A small network was shown many inputs. Here are its activations along a few directions, one row for each input.
Each table varies a few parts of the input and shows all the possible inputs, shuffled.
A made-up example of a description, with smaller parts first: values(3) and (point or line(11) or (line(6) and ring(8))).
Shared parts are said once, and a part with two or three values counts as separate values.
(in the rows, 128 means zero)

Other details of the inputs shift rows strongly along two fixed directions, in all tables alike. That doesn't count.

Table:
x1: [162  85 137 117 134 117 129 159  79 103 182 126 138]
x2: [155  72 139 127 115 113 125 160  88 124 199 123 105]
x3: [152  99 150  73 140 137 115 144 112  77 194 134 106]
x4: [159 100 140  73 145 138 108 156 100  69 182 114 126]
x5: [143  94 152  91 121 127 127 152 123  98 208 148 124]
x6: [130 103 178 107 153 161  98  83 143 139  95 123 116]
x7: [110 202  69 117 104  87 189 159 172 111 155 151  99]
x8: [164  80 140 117 150 119 115 165  83 104 186 115 114]
x9: [121 217  53 105 126  98 171 159 153  85 132 114  95]
x10: [142 145  80 136 109  87 172 164 108 113 179 129 115]
x11: [133  75 171 162 127 139 106  95 119 190  96 111 116]
x12: [155  98 148  70 140 133 118 149 113  76 187 137 109]
x13: [ 94 212  83 193 122 105 174  97 168 187  20 114 118]
x14: [101 103 186 147 128 172 101  73 159 189  71 137 171]
x15: [157  72 138 124 114 109 127 163  90 123 191 125 109]
x16: [122 199  54 150 110  79 190 169 129 112 141 126 108]
x17: [ 87 206  84 202 100 104 179 101 172 190  32 117 118]
x18: [138  99 169 105 151 164  87 106 121 115 116 103 132]
x19: [125 157 100 101 107  98 169 169 150  97 181 154 112]
x20: [ 94 207  86 192 131 102 166 114 176 184   7 109 103]
x21: [115 112 160 122 134 164 106 102 133 136  99 124 171]
x22: [142  84 170 153 163 144  96 101 114 169  82 104 125]
x23: [143 100 136  85 135 145 115 145 100  87 196 130 159]
x24: [133  88 163 161 124 138 119 102 114 168  96 119 146]
x25: [133  91 152 124 146 159  55  96 103 119 103 146 156]
x26: [108 106 168 134 118 158 113 107 147 155 121 142 166]
x27: [108 216  31 132 113  93 139 155 134  81 134 156 115]
x28: [114 102 166 153 155 176  44  49 126 165  38 137 158]
x29: [100 214  53 121 105 105 179 162 152  92 147 134 135]
x30: [100 103 186 147 122 169 105  82 160 183  69 140 175]
Description of these inputs: values(3) and (point or line(4) or ring(5)).
The inputs of x22 and x20 match in every part but the values(3) part. If x13 is changed in the same way as x22 into x20, which row does it become?
> x1
Which other rows does x8 become when the line(4) part takes its other values? List them by row number.
> x2, x16, x17
Which other rows does x26 become when the values(3) part takes its other values? List them by row number.
> x14, x30

Table:
x31: [113 190  72 134 120 112 144 128 139 111 109 129 118]
x32: [159  71 164  90 140 133 113 146 103 103 195 133 119]
x33: [117 176 100 129 122 108 172 142 157 129 118 121 106]
x34: [106 104 197 141 149 187  70  49 157 178  26 112 143]
x35: [117  88 185 179 150 164  73  61 130 200  24 116 147]
x36: [ 97 182  86 138  90 109 172 142 160 132 139 146 136]
x37: [108 105 200 140 156 186  77  54 157 177  22 110 151]
x38: [163  65 141 113 136 130  95 152  70 101 194 122 131]
x39: [115 184  81 135 128 112 139 127 140 114 102 139 122]
x40: [159  69 163  88 134 137 113 145  98 101 204 123 118]
x41: [126 158  96 152 116  94 165 145 137 141 119 130 102]
x42: [ 99 175  94 139  98 110 166 141 162 135 131 158 140]
x43: [126 162  94 151 117  96 174 149 135 139 120 117 108]
x44: [123 163  88 152 108  94 170 146 135 139 125 119  99]
x45: [159  83 145  93 149 143  95 138  82  84 181 127 148]
x46: [151  84 158  80 147 145  92 140 106  85 179 138 130]
x47: [122 170  80 153 125 102 153 148 128 128 110 120 120]
x48: [142  75 161  98 119 142 122 149 106 108 205 144 167]
What do these inputs look like to the network?
> values(3) and (point or ring(5))
The inputs of x46 and x34 match in every part but the values(3) part. If x41 is changed in the same way as x46 into x34, which row does it become?
> x44
Which other rows does x32 become when the values(3) part takes its other values? List them by row number.
> x33, x40
